These are the activations of a small neural network, seen along a few directions. Each row is one input.
Each table varies a few parts of the input and shows all the possible inputs, shuffled.
A made-up example of a description, with smaller parts first: one of 6 places along a line, together with either a single point or one of 9 places around a ring or (one of 2 separate values, together with one of 8 places around a ring).
Shared parts are said once, and a part with two or three values counts as separate values.
(in the rows, 128 means zero)

Other details of the inputs vary at random and push rows far along two fixed directions, the same in every table; ignore that.

Rows:
R1: [ 75  46 112  33  92 205 142 158 186 171 114]
R2: [ 86 151  91  65 137 151 173 202  97 165  79]
R3: [ 92 149 128 140 138 103 115 142  83  70  98]
R4: [111  69 105  93 151 137 106 130 128 122 152]
R5: [163 101 195 161 125 160  96 103 214 195 187]
R6: [ 65 135 122  97 167 162 172 206 118 161  55]
R7: [133 121 106 138 114  79 143 146 100  87  77]
R8: [ 67  25  76  32 148 179 133 172 146 164 138]
R9: [180 170 206 220 126 100 104  96 150 133 140]
R10: [139  88 103  91 146 159  91  99 158 162 192]
R11: [176 114 166 126 101 142 109  86 201 195 220]
R12: [174 160 118 182 112  60 117  90 117 110 130]
R13: [176 188 162 170 102  90 151  95 110 124 134]
R14: [111  93 152 116 134 144  71 105 166 123 198]
R15: [203 161 143 196 115  62  91  54 139 106 172]
R16: [131 176 167 175 126 119 170 149 102 128  52]
R17: [158 129 149 102 135 169  95  99 172 165 227]
R18: [130 120 102 144 111  72 142 152 100  89  80]
R19: [182 115 165 121  99 169 130  60 193 176 222]
R20: [ 93 127 128 105 122 179 204 181 119 164  33]
R21: [143 151 157 177  96 104 107  97 117  71 125]
R22: [101 153 144 171 133  80  89 128  97  78 132]
R23: [110  48  68  28 109 214 177 123 186 194 134]
R24: [134 116 131  84 136 168 104 136 174 194 210]
R25: [141 150 162 180  96  81  95 111 124  85 120]
R26: [ 98 180 150 175 169 106 139 174  99 125  77]
R27: [139 125 123 156 154  94  97 108  88  71 139]
R28: [111 122  94 131 151 113 132 136  68  72  98]
R29: [150 134 117 150 115  82 137 124  98  72  93]
R30: [ 96  88  73  75 113 147 188 172 105 108  51]
R31: [ 81 114  52  73 147 135 155 181  85 149  72]
R32: [111 147 138 167  94  82 117 148 110  94  81]
R33: [112 178 154 158 164 124 141 156 103 115  90]
R34: [ 87 120  58  68 148 150 164 169  80 134  69]
R35: [112  99 147 114 132 161  79  94 159 107 199]
R36: [134  98  89  97 148 172 111 101 137 143 168]
R37: [144 186 135 147 104  89 174 143  96 139  81]
R38: [152 195 135 154 134 113 129 120  91 107 148]
R39: [183  95 130 122 113 144 104  52 191 152 207]
R40: [138 183 166 185 162 121 121 124 112 102 127]
Each input here is: one of 2 separate values, together with one of 4 places along a line, together with one of 5 places around a ring.
- The inputs of R22 and R35 match in every part but the place on the line of 4. If R24 is changed in the same way as R22 into R35, which row does it become? => R38
- The inputs of R32 and R21 match in every part but the place on the line of 4. If R31 is changed in the same way as R32 into R21, which row does it become? => R36
- Change only the choice among 2 separate values in R26. List by row number the other rows that result. => R5
- A walk changes only the place on the line of 4. It starts at R11 and steps to R37. List the rest of the walk in order. => R13, R19
- Change only the choice among 2 separate values in R36. List by row number the other rows that result. => R23
- A walk changes only the place on the ring of 5. It starts at R16 and steps to R13. List the rest of the walk in order. => R39, R29, R1

Rows:
R41: [183 179 158 179 127  92 124 100 120 117 165]
R42: [ 89  89  89  64 109 168 176 157 139 152  80]
R43: [108 141 103 122 111 122 174 151  85 105  54]
R44: [127 147 149 152 145 128 127 128 136 125 115]
R45: [113  98 115  87 146 194 125 134 175 193 162]
R46: [116  92 150 110 134 162  98 110 157 137 179]
R47: [135  78 128 117 130 144 108 101 153 124 171]
R48: [173 182 153 194 121  84 112  89 117 128 160]
R49: [111 126 139 120 135 144 131 154 132 148 102]
R50: [ 95 157 121 130 140 122 162 180  96 122  42]
R51: [ 96 161 128 141 144 120 171 174  74 116  39]
R52: [102  59  96  75 130 165 133 138 161 143 137]
R53: [ 98 158 103 109 146 122 152 174  72 107  89]
R54: [112  80 131  72 114 178 152 139 188 189 139]
R55: [125 155 109 171 126  70 131 143  73  68  73]
R56: [176 131 185 172 114 118 106  79 160 139 189]
R57: [147  87 128 106 105 161 110  95 187 145 175]
R58: [165 153 125 176 143  69  88  79 101  92 163]
R59: [138 161 164 185 134  89  88  99 113  79 156]
R60: [135 168 141 160 108  85 153 152  98 119  72]
R61: [150 118 143 122 147 172 113 116 167 163 194]
R62: [ 87 164  95 123 142 108 146 164  68 109  78]
R63: [145 109 153 122 109 144 124 115 185 163 163]
R64: [ 84 155 116 131 129  96 143 183  68  92  56]
R65: [180 137 135 153 149  92  89  80 124  97 187]
R66: [129  94 100  58 122 177 147 127 153 164 149]
R67: [ 83  83 119  71 131 173 120 153 161 148 139]
R68: [177 137 138 150 121 120  86  57 151 134 200]
R69: [174 169 147 194 103  75 101  92 105  82 129]
R70: [ 86  73  79  72 124 146 151 178 122 139  84]
- The inputs of R59 and R44 match in every part but one. If R62 is changed in the same way as R59 into R44, which row does it become? => R45
- What is each input in this table made of? => one of 5 places around a ring, together with either one of 2 separate values or one of 4 places along a line
- Change only the choice among 2 separate values in R41. List by row number the other rows that result. => R48
- Change only the place on the ring of 5 in R46. List by row number the other rows that result. => R43, R47, R51, R56
